Each row below holds a small network's activations on one input, seen along a few directions.
In each table, some parts of the input vary, and every possible input appears once, in random order.
Descriptions start from the smaller parts, as in this example, which fits no table here: one of 5 places around a ring, together with either a single point or one of 9 places along a line or (one of 3 separate values, together with one of 4 places along a line).
Shared parts are said once, and a part with two or three values counts as separate values.

Other details of the inputs vary at random and push rows far along two fixed directions, the same in every table; ignore that.

Table:
x1: [ -8  -2 -14   6  -6  -6  -3   0  14   1  20  -4   2   3  -4   1]
x2: [ -3   3   0   3  11  -1   1   8   4   8 -21   2   6  13   7   5]
x3: [-10   6  16   3  -1  -8  -4 -15  -5   9  -3   4   0   6  -4  -4]
x4: [ -8  -9 -10   2 -14 -12   2   4   3   2   2   1   6   6  11  -8]
x5: [ -8   3  -4   9  -1   0  -5 -15  -4   8  11  -3 -10   5  -7   5]
x6: [-10  12 -11   2   3   9  -2   5   5  15 -16   1  -8   2 -11   9]
x7: [ -8  -1 -15   2   3   2   0  19  14   4 -13  -2   2   9   9   5]
x8: [ -8  -5 -16   8  -5  -3  -6  -3   6  -4  16  -7  -5   6  -1   4]
x9: [ -8   6  -3   8  -2  -4  -2 -13   4  13  14   0  -3   0  -9   2]
x10: [ -5  -1  16  19   3  12  -1   5  -2   8 -17   1  -1   6 -10   9]
x11: [ -4  -1   2  17  -2  16  -4  10   4  12 -11  -1  -9  -2 -16   7]
x12: [ 76  11  27 -43 -24  29  14 -60   4 -35 -19 -48   1 -32  25  17]
x13: [ 19   6  -2 -46  50  -4  20  54 -47 -58  49  45  -6 -43 -10 -21]
x14: [-10   6 -21   1  -1   8  -3  15  15   6 -11  -2  -4   6  -4   7]
x15: [ -9  -5 -10   0 -12  -6  -6   2  13   2  10  -2  -4   4  -6  -5]
x16: [ -4 -17  -4  16   0  10  -2  23  12   2  -8  -2   3   4   3   4]
x17: [ -8 -12  -4   0  -8 -15  -5   6  11   0   7  -1   3   4   8  -5]
x18: [ -8   9  13   7   3  -7  -2 -17  -5   9   6   2   6   6  -1   3]
x19: [ 73   9  16 -49 -33  27  13 -50  18 -25 -16 -42  -7 -40  11   5]
x20: [ -9   8  10   5  -7  -7   2 -16 -12  11  -7   7   2   8  -1  -7]
x21: [-11  13   3   5   8   5   2   0   0  12 -23   3  -1  10  -5   9]
x22: [ -5  -4  10   7   7 -16  -4  -7  -1   7   7   0  14   7  10  -1]
x23: [ -9  -2 -17   1 -18  -4   1   1   4   3   6   1  -1   6  -3  -8]
x24: [ -5  -7   8   8   9 -12  -6 -10  -9   2   4  -3   7  11  12   2]
x25: [ -8   6  -5   3 -13  -2   2 -12  -5  15   0   4  -6   3  -9  -8]
x26: [ -5  -4   6   5  -4 -14  -1  -8  -7   8  -6   6  10  10  10 -10]
x27: [ -5  -6  13   2   2 -16  -7  -7   0   6  -2   3   8   7   7  -8]
x28: [ 21   1  16 -27  54  15  17  58 -52 -44  14  47  -7 -31 -17 -15]
x29: [ -8 -13 -10   9   0 -11  -4   2   4  -5  13  -8   3   7  12   3]
x30: [-6 -9 -9 16 -4 15 -6 20 13  4 -6 -3 -3  1 -9  4]
Description of these inputs: one of 5 places around a ring, together with either one of 2 separate values or one of 4 places along a line.
Changing only the place on the ring of 5 turns x10 into x30. The same change can be made to x18. Which row results? -> x1
Which other rows does x3 become when the place on the ring of 5 takes its other values? List them by row number. -> x15, x17, x19, x27

Table:
x31: [  9  -9  15 -20  51 -15   8  39 -48 -45  40  37   4 -19   5 -17]
x32: [-42  -1 -40  31 -35 -11 -16 -11  44  45  -4 -18  -4  33  -7   9]
x33: [ 27  23  -4 -40  12  29  18  19 -27 -30   4  21 -23 -39 -25  -9]
x34: [-47  10 -13  34  11   3 -10  25  -6  28   9  26 -15  16 -37   1]
x35: [-35  -5  -2  27  55   5  -4  70 -30  -3   8  46  -4   6 -23   1]
x36: [-40 -15 -40  31 -33 -17 -15   3  50  36  -6 -21   6  35  10   9]
x37: [ 32  -2   8 -41  11 -10  11   1 -27 -46  40  11  -1 -34   7 -18]
x38: [ 73   7 -11 -51 -40  34  18 -31  24 -34  -6 -43 -10 -45   7   6]
x39: [-58 -16 -13  35 -11 -47 -18  -4   5  32  25  14  10  37   6 -16]
x40: [ 19  22  -6 -47   9 -11  13  -9 -27 -30  29  16  -7 -27  -5 -19]
x41: [-38 -11  -1   6  39 -36  -1  47 -40  -8  30  52   9  12   1 -27]
x42: [ -8  22  17 -21  38  -5   8  14 -58 -21  34  48 -15 -21 -33 -19]
x43: [-28 -17  23  55  -3 -18 -19 -26  17  44 -20 -18  21  43  20  19]
x44: [  6   4   5 -11  -7 -11  -1 -26 -10  -8  31   0  -4 -11  -6  -9]
x45: [ -1 -23   4  30 -45 -21 -17 -61  43  25   4 -53  17  26  33  15]
x46: [-59  -2  16  29  58 -31  -7  53 -49  13  22  64   4  21 -17 -18]
x47: [-36 -18 -32  28 -21 -14 -11  17  29  22   8  -5   1  23   1  -1]
x48: [  1 -17   0  18 -41 -24  -9 -45  48  28 -31 -45  30  34  46  10]
x49: [-51  -5  -1  59   9   8 -18  16  10  46 -20   6  -7  35 -22  17]
x50: [ 81  11  13 -59 -43  15  17 -71  11 -36  -1 -46   1 -44  22  -2]
x51: [ 77  20   8 -49 -27  50  19 -32  26 -23 -59 -46  -4 -34  15  18]
x52: [-45   1  -1  37  21   7 -11  35  -7  29 -13  28 -12  20 -31   3]
x53: [-15   7   3 -10  34 -18   0  11 -47 -22  59  37 -12 -15 -23 -17]
x54: [  0  26   5 -20   0  -6   6 -24 -19   1   0  10  -6  -5  -9  -7]
x55: [-37 -26 -15  38  20  -8 -13  48   7   7  12  13   5  22  -2   6]
x56: [-12  -7 -22 -15  31  -3   5  62 -24 -33  45  39 -14 -22 -20 -17]
x57: [  1   1  24  25 -41  -2  -9 -64  28  46 -48 -38  14  29  17  14]
x58: [ -8 -10 -16 -17  39   0   9  75 -29 -34  20  45  -4 -14  -8 -21]
x59: [ 64  34  28 -80  38  21  32   4 -58 -59  -6  27 -10 -55  -4 -16]
x60: [ -3  17   1 -19  45  21  12  58 -44 -22  -1  50 -20 -23 -34 -14]
x61: [-34 -17 -28  26  -6 -11  -9  29  31  22 -15  -3  12  32  13   4]
x62: [-17 -26 -23  44 -42  -1 -18 -19  60  30  -3 -48   7  30  16  24]
x63: [ -7  18  12  -9   3  -7   4 -18 -28   4   8  18  -7  -4 -15 -12]
x64: [ 29   9 -14 -37   8  21  13  20 -14 -39  31  11 -20 -43 -21  -8]
x65: [-33  -4 -14  30   2   0  -8  25  22  32 -35   1   8  31   4  10]
x66: [ -4   2  19  33 -40  -2 -15 -77  28  41 -16 -45   6  25   8  22]
x67: [ 89 -15   7 -43 -33  39  17 -17  41 -45 -29 -58   9 -37  36  16]
x68: [ -9  13  29  -6  55  -1   5  23 -62 -16  18  47 -10 -11 -24  -9]
x69: [-16 -10  19  31 -18 -17 -10 -30  21  40 -35 -18  21  36  25   5]
x70: [-55  17 -26  22   8  -4  -7  26  -3  32  -2  28 -17  22 -30  -3]
x71: [ 94 -12  30 -54 -25  17  18 -45  16 -51 -14 -50  18 -40  46   4]
x72: [ 29  14  19 -40  32   1  18  13 -33 -31 -10  20   8 -20  13 -11]
x73: [-34  -8 -25  38 -13  -2 -16   0  24  27  20 -10  -9  18 -17  12]
x74: [ 82  14  44 -42 -22  32  16 -63   3 -23 -37 -42   4 -34  20  12]
x75: [-40 -11 -17  28 -30 -43 -16 -29  30  36   6 -15  17  40  21  -2]
x76: [  8  10  -1   2   3  27   3   0  -2  -5   2  -4 -17 -14 -23  12]
x77: [ 81   0  14 -43 -18  44  20 -10  18 -35 -47 -38   4 -38  24  14]
x78: [  7 -17   6  37 -36  19 -12 -22  56  35 -53 -49  14  24  20  29]
Changing only one part turns x40 into x53. The same change can be made to x75. Which row results? -> x45
Changing only one part turns x73 into x38. The same change can be made to x31. Which row results? -> x41
What is each input in this table made of? -> one of 2 separate values, together with one of 4 places along a line, together with one of 6 places around a ring
Start at x62 and move only the place on the line of 4, one step at a time. The first step leads to x56. Which rows follow, in order? -> x47, x36
Which other rows does x69 become when the place on the ring of 6 takes its other values? List them by row number. -> x39, x41, x50, x57, x63
Which other rows does x65 become when the place on the line of 4 takes its other values? List them by row number. -> x35, x77, x78
Which other rows does x58 become when the choice among 2 separate values takes its other values? List them by row number. -> x41
Which other rows does x74 become when the place on the ring of 6 takes its other values? List them by row number. -> x37, x42, x44, x46, x71

Table:
x79: [-20  -9  -2   9  20  -7  -2  36  -7  -2  13  23   1   3  -6  -6]
x80: [ 22   6   3 -24   0   8   7  -8 -18 -24  20   4 -10 -22  -6  -7]
x81: [ -4   5   3   1 -10  -9  -3 -22   8  15 -14  -8   6  13   8   1]
x82: [ -2   3   6  24  -6  29  -3   3  16  21 -37  -9  -5   9 -15  17]
x83: [ -6   0   0  13 -17  -5  -7 -26  11  16   8 -12   1   8   0   4]
x84: [ 25   9  -5 -36   7  12  14  15  -4 -27  -3   7  -4 -26   0  -7]
x85: [ 11 -14  -1  -1  -8   6   2  12   2 -11   2  -3  -2  -7   3  -4]
x86: [ 22  11   6 -31   2   3  12  -1 -20 -19   6  11  -1 -22  -4 -14]
x87: [  1  11  21   8   9  20   0   0 -14  12 -24   7 -11  -6 -19   8]
x88: [ 23   4  -9 -23   7  12  10  14  -7 -27  17   3  -9 -26  -9  -2]
x89: [ -2  -1 -13   4 -21   2  -1  -2  21  12 -13 -10   4   5   5   0]
x90: [ -4  -1 -12  -3 -11   3   1  11   4  -2  -5   1  -4  -3  -2  -8]
x91: [  4   2 -10  -4   5   5  -2   2   9  -6   4 -10  -3  -2  -1   9]
x92: [ -8   3   3  10 -12  -7  -8 -24  14  15   6 -13   1   9   1   7]
x93: [ -2   0 -11  10  -5   3  -3  -8  16   7  -4 -20   0  11   8  17]
x94: [ -4   5   5  -2 -13 -10  -1 -18   9  14 -10  -6   5   8   4  -2]
x95: [ -2 -13   0  14  -6  -1  -8   0  20  10 -11 -15  10  13  13   9]
x96: [ -3   6   3   3  -8  -8   1 -23   3  14 -16  -8   6  15  12   4]
x97: [  1   3 -10 -12   6   4   3   8   6  -2 -11   2   0  -1   4  -2]
x98: [-80   4 -11  46  37 -32 -16  26 -29  32  32  42  -4  38 -19  -5]
x99: [  3 -16  -2  14 -16   2  -3   1  20   8  -5 -14   6   5   8   3]
x100: [ 2  1 -9 -5  2  4  0  7 10 -6  9 -4 -5 -7 -5  6]
x101: [-17  -1  10  11  23 -14  -2   9 -24  -1   8  19   7   8   2  -3]
x102: [ 10  -6   2  -2   9   5   2  11  -2 -12  -6  -4   7  -1  12   7]
x103: [-33  11  -2   1  43 -17  -4  29 -38  -6  36  43  -9   1 -21 -11]
x104: [ -2   1 -11   3  -8   1   0  -4  15  11 -22 -11   3  13  13   8]
x105: [  3  -4 -14  -2  -8   6  -1   5   4  -9  11  -3  -9  -7  -8   2]
x106: [  3 -11  12  13 -15  -7  -3 -19   9  11  -1 -11   8   6   7  -3]
x107: [ 25   2  18 -22  18   0   6   0 -20 -25   6   7   3 -18   5  -6]
x108: [ 25   0  19 -23  12   1   9   0 -15 -25   9   7   2 -22   3  -8]
x109: [ 10 -10  11   1 -11  -3   1 -12  -4  -4   4  -3   0  -2   4  -8]
x110: [ -5   0   1   3 -25  -6  -1 -22   6  13  -8  -9   3   9   3  -6]
What is each input in this table made of? -> one of 2 separate values, together with either a single point or (one of 3 separate values, together with one of 5 places along a line)
Changing only the choice among 2 separate values turns x92 into x100. The same change can be made to x108. Which row results? -> x79
Start at x109 and move only the place on the line of 5, one step at a time. The first step leads to x106. Which rows follow, in order? -> x108, x107, x101
Which other rows does x97 become when the place on the line of 5 takes its other values? List them by row number. -> x84, x89, x90, x104
Which other rows does x105 become when the choice among 2 separate values takes its other values? List them by row number. -> x80
